Each row below holds a small network's activations on one input, seen along a few directions.
Each table varies a few parts of the input and shows all the possible inputs, shuffled.
Descriptions start from the smaller parts, as in this example, which fits no table here: one of 3 separate values, together with either a single point or one of 9 places along a line or (one of 5 places around a ring, together with one of 6 places along a line).
Shared parts are said once, and a part with two or three values counts as separate values.
(in the rows, 128 means zero)

Other details of the inputs vary at random and push rows far along two fixed directions, the same in every table; ignore that.

A family of inputs:
R1: [135 125 142 154 127  35 192 142  34 171 105  47 186 232]
R2: [107 122 138 112  79 170 117 109 169 100 163 160  98  89]
R3: [ 99 118 108 130 198 122 118 134 141 143  94 127 148 152]
R4: [139 145 114 118 103 163  91  92 135  97 161 165 103  72]
R5: [151 162 155 124  32  75 166 103  42 114 172  65 148 157]
R6: [112 107 116 155 166 132 146 161 156 162  91 148 129 164]
R7: [148 133 143 115  95 168  99 121 153  99 155 156  96  60]
R8: [113 121 105 131 202 123 113 141 136 135  86 121 147 142]
R9: [108 121 134 121  76 175 124 111 170 104 172 166  99  95]
R10: [112 108 127 132 185 124 131 160 161 148  92 130 137 152]
R11: [132 157 112 113  97 169 100  91 138 103 161 169 100  82]
R12: [143 147 133 115  85 171 113 118 157 108 160 170  85  82]
R13: [186 142 181 122  37  68 163 128  48 117 174  65 133 140]
R14: [129 139 165 110  39  72 162  91  46 109 178  58 153 157]
R15: [125 122 113 153 169 127 146 165 156 164  88 145 126 153]
R16: [141 131 140 106  92 172  94 123 160  92 151 147 101  68]
R17: [ 93 109  97 146 184 125 137 127 142 158 104 141 146 160]
R18: [126 109 124 133 189 125 126 168 156 141  85 124 137 141]
R19: [127 120 105 131 201 123 109 138 133 144  82 123 146 135]
R20: [135 122 108 140 204 119 113 137 126 150  86 133 142 126]
Each input here is: one of 2 separate values, together with one of 10 places around a ring.
Question: The inputs of R11 and R12 match in every part but the choice among 2 separate values. If R8 is changed in the same way as R11 into R12, which row does it become?
Answer: R18
Question: Which other rows does R10 become when the choice among 2 separate values takes its other values? List them by row number.
Answer: R3

A family of inputs:
R21: [142 137 135 117 123 128 118 125 122 117 132 121 125 111]
R22: [126 131 127 123 120 131 117 116 119 113 136 121 133 119]
R23: [129 126 140 126 104 133 136 136 137 124 136 128 120 126]
R24: [141 136 136 117 123 128 117 127 123 114 133 121 125 113]
R25: [118 126 130 125 112 131 131 117 127 122 142 129 127 129]
R26: [125 139 121 133 108 133 131 116 120 126 137 135 125 129]
R27: [142 135 136 119 122 129 117 129 123 113 133 121 125 114]
R28: [140 136 130 130 111 131 130 127 124 127 137 134 119 122]
R29: [101 108  96 142 200 177 108 157 209 149  85 189 109 115]
R30: [116 127 131 125 108 133 133 121 131 122 140 128 127 131]
R31: [141 135 133 121 121 127 121 122 120 122 134 125 124 110]
R32: [141 132 136 122 119 130 118 130 124 114 133 121 126 114]
R33: [127 129 126 123 120 130 118 113 118 116 137 122 132 118]
R34: [128 139 124 118 123 127 118 111 117 117 136 122 130 117]
R35: [140 124 133 137 175  58 157 148  73 163  88  67 172 191]
R36: [115 128 132 126 106 134 135 124 133 122 138 127 126 132]
R37: [140 130 136 124 119 130 119 129 123 116 133 121 126 113]
R38: [126 136 124 126 117 129 126 113 119 122 142 132 126 127]
R39: [116 128 132 125 108 133 133 122 131 122 140 128 127 131]
R40: [115 128 132 125 106 134 134 123 133 122 139 127 126 132]
R41: [127 133 128 121 121 131 116 118 120 111 135 120 133 120]
R42: [131 125 140 126 107 132 134 133 134 125 138 129 120 124]
R43: [132 125 139 126 109 131 133 131 132 125 139 130 120 123]
R44: [127 133 125 122 122 128 120 110 116 119 137 125 131 117]
R45: [133 124 139 126 111 130 132 129 131 125 140 130 121 122]
R46: [140 136 129 132 108 132 131 128 124 128 136 135 119 122]
R47: [124 106  91 169 248 107 145 181 151 199  40 144 147 181]
R48: [128 136 127 118 123 130 115 117 119 111 136 120 131 120]
R49: [127 136 125 120 122 128 119 110 116 120 136 124 131 117]
R50: [119 126 130 125 113 130 130 117 126 122 142 129 127 128]
R51: [ 98 120  77 146 203 177 101 134 192 148  90 196 113 114]
R52: [126 137 123 128 115 130 127 114 119 123 141 133 126 127]
R53: [117 127 131 125 110 132 132 119 129 122 141 128 127 130]
R54: [117 127 131 125 111 132 131 119 129 122 141 129 127 130]
R55: [126 130 126 123 121 129 119 111 117 118 137 125 132 118]
R56: [115 128 132 125 107 133 134 122 132 122 139 128 126 131]
R57: [144 110 144 148 163  59 174 166  86 175  92  76 163 198]
R58: [131 125 139 126 108 132 134 132 134 125 138 129 120 124]
R59: [102 107  95 142 203 176 107 155 208 150  86 190 109 114]
R60: [142 138 133 119 122 127 120 124 121 120 133 123 124 111]
R61: [140 135 131 128 113 130 129 126 123 126 139 134 119 121]
R62: [139 123 133 137 176  58 156 150  74 161  89  67 172 193]
R63: [129 113 136 147 163  60 173 153  83 171  95  76 169 203]
R64: [117 127 131 125 109 132 132 120 130 122 140 128 127 130]
R65: [131 125 140 126 107 132 134 134 135 125 138 129 120 125]
R66: [140 134 132 126 115 129 128 126 123 125 140 133 120 121]
R67: [132 125 139 126 109 131 133 132 133 125 139 130 120 124]
R68: [113 109  90 140 216 172  92 146 194 143  82 184 116 101]
R69: [130 126 140 126 105 133 135 135 136 124 137 129 120 125]
R70: [126 137 122 129 113 131 129 114 119 124 140 134 126 128]
R71: [140 132 133 123 120 128 121 122 120 122 135 125 125 111]
R72: [140 129 134 124 119 128 121 123 121 120 135 125 125 111]
Question: Describe the family of inputs behind these rows.
Answer: one of 2 separate values, together with either one of 5 places along a line or one of 10 places around a ring or one of 11 places along a line
Question: The inputs of R22 and R37 match in every part but the choice among 2 separate values. If R25 is changed in the same way as R22 into R37, which row does it become?
Answer: R57
Question: Start at R38 and move only the place on the line of 5, one step at a time. The first step leads to R52. Which rows follow, in order?
Answer: R70, R51, R26
Question: Which other rows does R59 become when the choice among 2 separate values takes its other values? List them by row number.
Answer: R39
Question: Which other rows does R68 become when the place on the ring of 10 takes its other values? List them by row number.
Answer: R21, R24, R27, R31, R32, R37, R60, R71, R72
Question: Which other rows does R61 become when the place on the line of 5 takes its other values? List them by row number.
Answer: R28, R46, R47, R66
Question: Which other rows does R41 become when the choice among 2 separate values takes its other values? List them by row number.
Answer: R32

A family of inputs:
R73: [128 153 151 116  39 102 167 109  87 113 175  87 133 154]
R74: [ 89 108 108 126 195 142 118 133 177 151  98 159 124 134]
R75: [156 157 157 110  53  96 147 108  68 113 160  88 127 133]
R76: [131 140 119 120  89 171  96  99 140  95 151 159 104  70]
R77: [121 127 132 132 164  67 160 144  96 154 104  80 161 185]
R78: [120 100 143 137 159  72 159 146  97 156 109  86 160 193]
R79: [138 113 140 134 173  74 149 144  84 150 106  81 164 181]
R80: [162 137 160 110  65  94 127 100  61 108 159  74 142 113]
R81: [153 132 125 147 159  77 152 156  80 153  94  90 155 184]
R82: [104 132 121 121  72 180 118 106 164  96 173 168 102 107]
R83: [162 135 126 137 174  73 136 151  76 147  94  78 164 172]
R84: [122 118 126 151 144  82 174 155 100 160 109  93 159 207]
R85: [103 123 127 113  91 166 100  93 154  88 166 151 112  76]
R86: [156 124 127 139 172  71 137 142  74 155  89  74 169 158]
R87: [192 119 188 128  48  88 169 135  88 141 180 110 105 116]
R88: [120 150 120 130  77 179 110 111 152  94 165 170 100  98]
R89: [ 86 111 100 136 176 152 136 139 183 164  99 170 119 150]
R90: [100 106 101 155 177 154 125 139 168 161  90 171 126 132]
R91: [143 144 160 129  39 106 157 116  77 112 172  98 131 153]
R92: [100 144 120 112  72 176 122 100 166 103 169 164  98 101]
R93: [129 131 158 121  35 106 164 113  87 112 180  94 133 161]
R94: [156 105 177 133 141  83 167 209 128 151  80  67 146 174]
R95: [135 145 120 117  89 174  96 107 143  90 157 164  97  84]
R96: [121 135  93 135 194 147 113 141 161 150  83 164 118 125]
R97: [128 133  97 124 207 143  98 135 158 147  83 154 126 114]
R98: [118 143 130  96 104 167  96  91 148  91 166 152 105  74]
R99: [123 118  98 142 192 151 109 146 159 146  87 168 119 132]
R100: [159 115 170 135 144  83 164 211 126 145  80  64 149 172]
R101: [ 90  99 101 144 175 156 132 144 181 156 103 173 123 156]
R102: [152 145 159 110  72  97 135 107  66  91 176  76 143 132]
R103: [116 144 118 133  76 177 110 102 149  98 159 164 107  83]
R104: [ 91 113 104 127 197 142 117 135 176 147  98 158 125 133]
R105: [187 111 152 158 154  64 178 179  99 185 110 107 133 160]
R106: [ 98 111  99 138 199 145 110 142 172 134 101 158 131 137]
R107: [142 166 117 101 106 166  84  98 140  88 152 149 105  66]
R108: [134 107 137 137 173  72 149 136  81 155 101  76 170 166]
R109: [114 103 130 152 140  80 177 144 100 170 104  90 163 193]
R110: [119 112  96 146 191 149 109 137 156 150  82 162 126 117]
R111: [100 126 119 124  72 177 118  98 161 101 167 161 107  92]
R112: [141 147 115 112 104 167  79  96 135  86 151 145 114  57]
R113: [130 138  94 125 209 143  96 137 157 144  83 153 127 113]
R114: [ 94 105  97 141 198 143 111 134 169 139  96 152 137 122]
R115: [106 115 108 122 208 144 109 130 165 148  96 156 127 122]
R116: [150 149 121 140 162  73 155 152  81 157  89  86 154 177]
R117: [116  95 141 139 158  69 159 138  94 161 103  81 167 178]
R118: [132 102 141 135 171  72 150 135  82 158 101  77 169 167]
R119: [184 101 159 155 152  64 180 176 100 191 111 110 130 162]
R120: [130 145 162 104  57  91 150 103  81 103 175  79 136 138]
R121: [124 127  86 149 195 148 106 141 153 142  81 158 130 115]
R122: [139 157 159 120  39 102 162 111  79 119 168  95 128 147]
R123: [167 143 162 108  66  96 127 108  64 103 164  80 136 128]
R124: [122 140  90 137 195 147 111 143 160 147  83 162 119 125]
R125: [132 145 115 122  90 171  96 100 139  92 151 157 105  69]
R126: [164 122 206 105  37 107 155 168 115 102 149  67 121 128]
R127: [115 135 129 125  73 180 113 107 156 103 165 174  96 100]
R128: [128 133  88 146 196 151 105 150 156 137  87 163 123 129]
R129: [142 143 124 106 103 170  81 101 141  87 157 154 105  74]
R130: [ 96 117 126 121  69 178 121  95 163 107 167 165 105  93]
R131: [105 124 132 109  90 169 101  99 158  86 172 159 105  92]
R132: [131 105 139 132 178 157 120 202 205 136  73 140 114 120]
R133: [129 116 132 159 143  80 169 148  89 171  96  94 161 185]
R134: [119 148 127  98 106 167  95  92 147  88 165 151 106  73]
R135: [113 113 102 133 210 148 102 138 161 134  99 156 132 126]
R136: [ 91 108  89 152 179 154 129 139 175 152  96 163 133 138]
R137: [114 157 122 119  75 175 115 104 155 104 161 169  96  92]
R138: [125 143 158 114  36 102 169 107  89 119 176  90 130 155]
R139: [146 130 169 106  67  97 138 103  70 100 177  81 139 134]
R140: [134 133 163 113  57  95 145 108  79  96 179  81 139 144]
R141: [111 130  97 126 212 144 106 134 162 139  95 152 131 120]
R142: [143 167 153 123  42 101 160 113  77 114 167  92 131 145]
R143: [127 129 136 146 143  78 175 150  95 177  98  99 150 195]
R144: [114 139 121 131  75 177 111 101 150 101 159 166 105  84]
R145: [119 130 126 109 105 168  90  91 142  86 164 147 115  65]
R146: [133 125  95 134 207 147  91 142 155 137  88 155 129 119]
R147: [145 149 157 130  40 105 156 117  76 109 172  96 132 152]
R148: [137 151 127  96 102 166  87  94 144  96 153 154 101  68]
R149: [ 91  95 104 138 195 143 113 132 171 145  96 155 135 124]
R150: [121 135 123 111 106 168  90  92 141  83 163 146 116  64]
R151: [127 115  96 135 205 145  93 133 153 145  82 151 134 105]
R152: [159 102 121 154 188 137 134 170 177 175 104 183  98 108]
Question: Describe the family of inputs behind these rows.
Answer: one of 4 places along a line, together with either one of 2 separate values or (one of 3 separate values, together with one of 6 places around a ring)
Question: The inputs of R108 and R145 match in every part but the place on the line of 4. If R109 is changed in the same way as R108 into R145, which row does it become?
Answer: R111
Question: The inputs of R117 and R85 match in every part but the place on the line of 4. If R139 is changed in the same way as R117 into R85, which row does it become?
Answer: R135
Question: Which other rows does R74 become when the place on the line of 4 takes its other values? List them by row number.
Answer: R77, R104, R120
Question: Which other rows does R103 become when the choice among 3 separate values takes its other values? List them by row number.
Answer: R88, R142
Question: Which other rows does R82 become when the place on the ring of 6 takes its other values? List them by row number.
Answer: R81, R135, R140, R146, R147
